A small network was shown many inputs. Here are its activations along a few directions, one row for each input.
In each table, some parts of the input vary, and every possible input appears once, in random order.
Descriptions start from the smaller parts, as in this example, which fits no table here: one of 5 places around a ring, together with either a single point or (one of 2 separate values, together with one of 4 places along a line) or one of 9 places along a line.
Shared parts are said once, and a part with two or three values counts as separate values.

Other details of the inputs vary at random and push rows far along two fixed directions, the same in every table; ignore that.

A family of inputs:
R1: -175  407  -33  -120  270  -27  -356  -208  184  -309  -1  606  11  40
R2: 75  304  -43  -11  -83  147  109  -41  -182  243  -26  -86  -109  -68
R3: 296  16  -24  142  -150  63  315  89  -353  345  -6  -539  115  26
R4: 73  -436  99  -14  -330  -22  169  205  -71  224  13  -633  148  -86
R5: 316  195  -120  120  -64  162  307  51  -396  280  -75  -325  67  61
R6: -176  -402  59  -79  31  -164  -133  144  344  -173  140  26  -46  103
R7: 405  53  -179  117  251  -109  264  0  -460  369  180  -271  -147  171
R8: 378  40  -26  48  188  -84  197  -163  -539  247  149  -152  94  70
R9: -302  447  -131  -2  94  304  -162  85  424  -448  -243  798  -82  -43
R10: 313  189  -186  128  316  35  87  -81  -501  141  38  158  -139  180
R11: -457  -777  395  -103  -283  -307  -286  -96  733  -349  12  -298  126  -61
R12: 139  -604  182  -71  -113  -233  84  -12  -199  133  199  -441  271  12
R13: -329  -164  299  -83  -307  44  -190  113  494  -310  -50  -194  116  15
R14: -364  -693  339  -273  -265  -328  -377  -2  465  -250  161  -280  356  24
R15: 200  410  -321  149  150  229  231  103  -261  190  -142  260  -86  -110
R16: 120  -464  213  65  -132  -297  82  -204  -14  215  54  -717  65  6
R17: -177  -61  -55  -9  202  7  -243  18  160  -336  -12  562  -101  110
R18: -293  283  -60  -106  -49  192  -147  32  294  -149  -121  485  -156  -160
R19: -362  506  -99  -43  80  192  -206  38  392  -374  -177  823  -236  -175
R20: 320  752  -312  146  195  196  257  -72  -516  311  -92  219  -264  -115
Description of these inputs: one of 2 separate values, together with either a single point or one of 4 places along a line or one of 5 places along a line.
The inputs of R7 and R6 match in every part but the choice among 2 separate values. If R13 is changed in the same way as R7 into R6, which row does it become?
> R4
Which other rows does R19 become when the choice among 2 separate values takes its other values? List them by row number.
> R20
Which other rows does R12 become when the place on the line of 4 takes its other values? List them by row number.
> R6, R14, R17

A family of inputs:
R21: 331  188  -221  108  4  152  323  117  -461  372  -40  -165  -25  -53
R22: 309  236  -216  109  -5  122  296  53  -427  404  -54  -220  -98  -73
R23: -168  14  -39  -57  194  -17  -201  -6  194  -271  28  493  -70  35
R24: -254  247  -14  -3  -33  178  -108  42  350  -262  -158  384  -91  -70
R25: -73  -198  85  -32  -252  45  61  183  72  41  -15  -231  64  -42
R26: -23  -290  152  -32  -17  -198  -61  -118  76  -22  98  -221  73  47
R27: -82  -218  50  -26  -249  30  59  171  111  58  -41  -236  48  -78
R28: -80  -108  160  11  -244  33  27  73  134  -25  -50  -305  97  5
R29: 376  -36  -267  82  238  -69  211  -24  -514  374  80  -62  -80  -16
R30: -3  -307  128  -55  -11  -163  -73  -13  0  -20  131  -182  65  110
R31: 13  -292  131  -45  1  -154  -66  -21  4  -44  125  -194  113  141
R32: -97  -108  161  -10  -255  12  40  32  170  11  -48  -321  59  -59
R33: 3  -295  144  -15  -5  -175  -71  -76  29  -58  94  -213  105  110
R34: -71  -189  109  9  -245  39  57  130  115  -5  -57  -257  104  -43
R35: 389  13  -222  106  239  -63  214  -103  -506  349  65  -101  -72  20
R36: -2  -380  98  -18  -3  -162  -51  -12  28  -51  85  -161  113  62
R37: -272  396  65  -82  -70  166  -191  -76  309  -261  -134  366  3  -117
R38: 146  716  -289  106  200  232  138  -66  -211  134  -141  364  -247  -118
R39: 228  436  -333  87  436  48  41  -136  -317  102  -6  492  -229  6
R40: -179  159  26  -48  191  -80  -231  -156  256  -266  25  400  -93  31
R41: 9  -375  85  -50  -2  -144  -44  36  1  -32  119  -144  123  92
R42: -236  316  20  -16  -22  189  -126  64  309  -284  -109  367  -44  11
R43: -17  -221  176  -102  -51  -198  -115  -166  -18  11  108  -216  175  19
R44: -248  297  12  -26  -38  178  -126  71  295  -254  -105  365  -93  -20
The inputs of R35 and R24 match in every part but one. If R36 is changed in the same way as R35 into R24, which row does it become?
> R34
What is each input in this table made of?
> one of 2 separate values, together with either a single point or one of 11 places along a line
Which other rows does R42 become when the choice among 2 separate values takes its other values? List them by row number.
> R31
